A small network was shown many inputs. Here are its activations along a few directions, one row for each input.
Each table varies a few parts of the input and shows all the possible inputs, shuffled.
Descriptions start from the smaller parts, as in this example, which fits no table here: one of 2 separate values, together with either a single point or one of 9 places around a ring or (one of 6 places along a line, together with one of 8 places around a ring).
Shared parts are said once, and a part with two or three values counts as separate values.

Other details of the inputs vary at random and push rows far along two fixed directions, the same in every table; ignore that.

Table:
r1: [ 29 -18  11  -6 -31 -24  17  20  -5 -17  -4  25  10 -24]
r2: [-11  -1 -27 -14  36  38 -14 -17   1  20  -4   6 -22  35]
r3: [-21  21 -25 -16  22  33 -14 -13  11  28   4  -1 -10  32]
r4: [-27  -5  32  44  28 -10 -20  -5   1  -1  -2 -36  21 -25]
r5: [ 32   2  15   2 -34 -22  24  16  -5 -28  -2   3   8 -10]
r6: [-25 -30  28  34  30  -5 -29  -3   0  10   0 -15  21 -40]
r7: [-21  15 -28 -15  23  30  -8 -16   9  30   7  -5 -17  31]
r8: [ 26 -18   8  -6 -32 -27  17  22  -5 -19  -2  23   6 -23]
r9: [-19  17 -24 -13  25  32  -6 -14  11  31  10  -3 -19  30]
r10: [ 43  33 -37 -51 -37  20  32  12  12   4   2  42 -20  47]
r11: [ 43   7 -39 -46 -26  22  25   3  -5  -8 -10  41 -31  44]
r12: [-34  -8  25  35  22 -10 -24 -11  -9  -5   0 -39  17 -23]
r13: [ 24 -21   9  -7 -31 -34  10  11  -5 -26  -9  27  10 -23]
r14: [-25 -10  28  43  30 -11 -14  -8  -1   3   4 -38  11 -24]
r15: [-34  -5  27  39  23 -13 -27 -12  -8  -3  -4 -37  19 -21]
r16: [-23  -3 -35 -23  29  28 -19  -8  15  31  11  20 -11  15]
r17: [-29  -6  31  39  25  -6 -18  -6  -2  -2   2 -36  17 -27]
r18: [ 32   3  15   3 -34 -27  28  12  -8 -23  -2   4  -1  -9]
r19: [-22  -3 -33 -24  28  30 -18  -3  17  33  11  16 -13  14]
r20: [-22  17 -27 -18  21  36 -12 -13  10  26   8  -4 -11  29]
r21: [ 28   4  16  -2 -38 -22  24  13 -11 -29  -5   4   5 -12]
r22: [ 26  -1  11   1 -40 -34  23   8 -16 -28  -7  -1   2  -8]
r23: [ 30   9  17   0 -38 -25  22  13  -9 -27  -9   7   6  -8]
Each input here is: either one of 2 separate values or one of 6 places along a line or (one of 3 separate values, together with one of 5 places along a line).
Q: Change only the choice among 3 separate values in r17. List by row number the other rows that result.
A: r10, r18
Q: Change only the place on the line of 5 in r22. List by row number the other rows that result.
A: r7, r9, r14, r18

Table:
r24: [ 44  24 -18 -34 -33  22  38   9   3  -3  -3  27 -16  33]
r25: [ 16  10  19   9 -25 -27  16   6  -8 -25  -1  -3  -2 -14]
r26: [-15  27 -24 -26  11  40  -5  -8  11  25   2  -1  -6  30]
r27: [ 15 -20  16   3 -19 -30   5  10   8 -19 -11  26  14 -19]
r28: [ -5  22 -20 -13  18  40   1 -11  11  25  10   3 -18  36]
r29: [ 31  -3  22  20 -21 -25  18   8  -8 -21  -2 -10  -1  -4]
r30: [ 22 -21  11   3 -20 -13   4  23  -2 -23  -4  10   9 -34]
r31: [ -7  23 -25 -13  20  32  -1 -10  14  25  12   2 -25  37]
r32: [ 17  10  23   8 -26 -19  18   6 -10 -25  -4  -2   4 -14]
r33: [-33 -19  14  22  27 -12 -21  -8   0  32  -1 -11   4 -25]
r34: [ 26  -6  13  19 -16 -30  26   8  -6 -22  -3 -13   0  -6]
r35: [-17  -8 -36 -27  16  34  -7  -3  10  34  22  19 -14  12]
r36: [-10  27 -19 -20  17  43   1 -10  12  24   3   3 -12  29]
r37: [-14  -5  25  36  31  15 -12 -10   0  12  -3 -36  12  -5]
r38: [-41   3   5  23  20 -11 -22 -10   1   6   5 -35  17  -8]
r39: [ 44  10 -24 -37 -21   5  17  23  10   0  -6  59  -5  24]
r40: [ 29  -4 -30 -49 -38   6  29  21  -2  15  10  34 -25  11]
r41: [-27 -21   2  22  29   6 -27 -21 -20  -6 -17 -15  -8  -3]
r42: [ 18 -20   0   3 -15 -21   0  -8 -30 -33 -27   1  -6  -4]
r43: [ 23 -18  14   4 -11 -12   7  31  -9 -27   1  15  14 -27]
r44: [-10  19 -34 -14  25  27   7 -10  15  24  11  -1 -23  35]
r45: [-33 -21  10  26  29  -9 -25 -14   3  22   4  -1  14 -24]
r46: [ 21 -19  12  -2 -18 -36   5   1   0 -15  -3  22  15 -26]
r47: [-30 -29   7  12  32   2 -26  -8   3   9  15 -15  12 -33]
r48: [-16  -5  23  37  30   9 -15 -12  -1  10   4 -35   7  -3]
r49: [ 12 -28  13  -2 -22 -18   9  20   1 -27   1  15  10 -27]
r50: [-37   8  14  23  22  -5 -24 -10   0   5   4 -33   8 -11]
r51: [-24 -15  14  26  34   1 -33  -5  14  15 -10  -4  15 -25]
r52: [ 11   9  13   4 -38 -31   6   8  -9 -24  -1  -6  13  -6]
r53: [ 15 -24  17   0 -11 -19   5  -5 -31 -35 -20   1  -3  -5]
r54: [-17  27 -26 -23   3  32 -14 -10  10  25   9   0  -2  36]
r55: [-17  25 -34 -19  22  25   4 -11  16  23  11   1 -21  31]
r56: [ 14  10  19   2 -32 -23  12   8 -11 -25  -5  -6  11 -12]
r57: [-40   4   7  22  26 -10 -16 -10   2   4   3 -35   9 -12]
r58: [ 33  29 -24 -44 -48  14  23  11   2  -4  -4  25   0  34]
Q: Describe the family of inputs behind these rows.
A: either one of 3 separate values or (one of 2 separate values, together with one of 6 places along a line) or (one of 4 places along a line, together with one of 5 places along a line)
Q: Start at r37 and move only the place on the line of 4, one step at a time. The first step leads to r48. Which rows follow, in order?
A: r29, r34

Table:
r59: [-34  -4 -24 -12  15  22 -27  -1  19  32  19 -11   1   3]
r60: [-23  26   9   0  21  33  -6 -36 -10  15  -3 -44 -21  36]
r61: [-24  38 -11  10  20  21 -18 -28 -21  26 -18 -41 -16  37]
r62: [ 36  -9  35   8 -35 -22   8  28  -9 -30  -1  15  26 -33]
r63: [-19 -11 -15   4  47  29  -2 -10   7  32   3   1 -26   4]
r64: [-17 -42  38  49  26  -9 -36  -7 -12 -14 -21 -25  21 -32]
r65: [-40   4 -19 -16  29  33 -13   5  14  28  17  -9  -4 -11]
r66: [-24 -38  31  48  34 -33 -16 -17 -13   5 -10 -27  18 -33]
r67: [ 27 -13  25  10 -25 -40   4   3 -15 -49 -31  27  11 -21]
r68: [-24 -14  46  42  29   0 -20  12   2  -5  -7 -26  32 -57]
r69: [ 12  23 -37 -54 -37  -8  12   9  16  -3  11  40  -9  14]
r70: [ 26 -15  20  16 -24 -59  19  -1 -10 -32 -18  21  -2 -23]
r71: [-15 -19 -21   5  35  21 -17 -17  13  39   3  -1 -21  21]
r72: [ 38  -3 -29 -42 -19  17  13   1  -5  -5 -18  47  -5  37]
r73: [ 23   5  29   7 -37 -39   3  15   3 -37 -15  24  27 -32]
r74: [-46 -28  22  34  26 -36 -32 -19 -16 -23 -11 -24  12 -43]
r75: [ 28  26  32  25 -49 -23  40   4 -12 -41   4 -30  18  -9]
r76: [ 40  -1 -24 -38 -16  28  23  14  -4 -11 -15  45 -21  21]
r77: [ 23 -33  16   2 -33 -34  11  16 -33 -42  -1   8  -1 -30]
r78: [-26  42 -13  19  37  18  -2   6  26  -1  20 -37  -1  39]
r79: [-18   4  -7   3  31  22 -11  -1  20  44  30   1  -5   1]
r80: [-35 -17 -31 -16  30  19 -23 -19  -5  20   3  -1  -4  16]
r81: [-14  27 -20  14  49  22  -8 -10  12 -10   5 -40 -16  43]
r82: [-25   3 -15  -3  30  13 -11 -11  25  49  17   0   8  10]
r83: [ 38   8 -21 -37 -34  21   8  19  20   7  -2  38   2  25]
r84: [-30  18 -15  -2  30   5 -17 -15  34  39  15  11  -5   7]
r85: [ 29  -9  29   5 -37 -31  10  20  -5 -28 -14  15  39 -28]
r86: [ 19  41  33  25 -57 -42  24  13 -29 -23 -20 -25  12  -1]
r87: [ 45  -4 -23 -37 -20  25  11  10  -9  -9  -3  48 -18  31]
r88: [ 43  11  27  20 -36 -23  33 -11 -26 -51  -9 -35   2  -8]
r89: [ 21  51   0 -33 -50  19  41  -3   0   1   5   0 -16  50]
r90: [ 33  16 -21 -35 -22  11  41  23  20  17  12  36 -18   6]
r91: [-23 -26  40  51  17 -28 -19   1  12  15   8 -34  23 -46]
r92: [-36 -16 -25 -12  38  35 -15  -8  -3  15   3  -5 -22   0]
r93: [-31 -22 -31  -9  25  26 -27 -14   2  20   4  -5 -16  16]
r94: [ 44  -5 -26 -33 -17   7  28   7  -4   8  10  43 -33  28]
r95: [-41 -23  27  28  12 -30 -25  -1  -6  -1   7 -35  39 -49]
r96: [ 21   9 -30 -47 -34  11  16  22   3   4  24  33  -9  12]
Q: Describe the family of inputs behind these rows.
A: one of 2 separate values, together with either one of 4 places along a line or (one of 3 separate values, together with one of 5 places along a line)
Q: Start at r81 and move only the place on the line of 4, one step at a time. The first step leads to r88. Which rows follow, in order?
A: r60, r61
Q: Change only the choice among 2 separate values in r90. List by row number the other rows that result.
A: r63
Q: Change only the choice among 3 separate values in r77. List by row number the other rows that result.
A: r87, r94
Q: Start at r69 and move only the place on the line of 5, one step at a time. The first step leads to r95. Which rows follow, in order?
A: r59, r96, r65
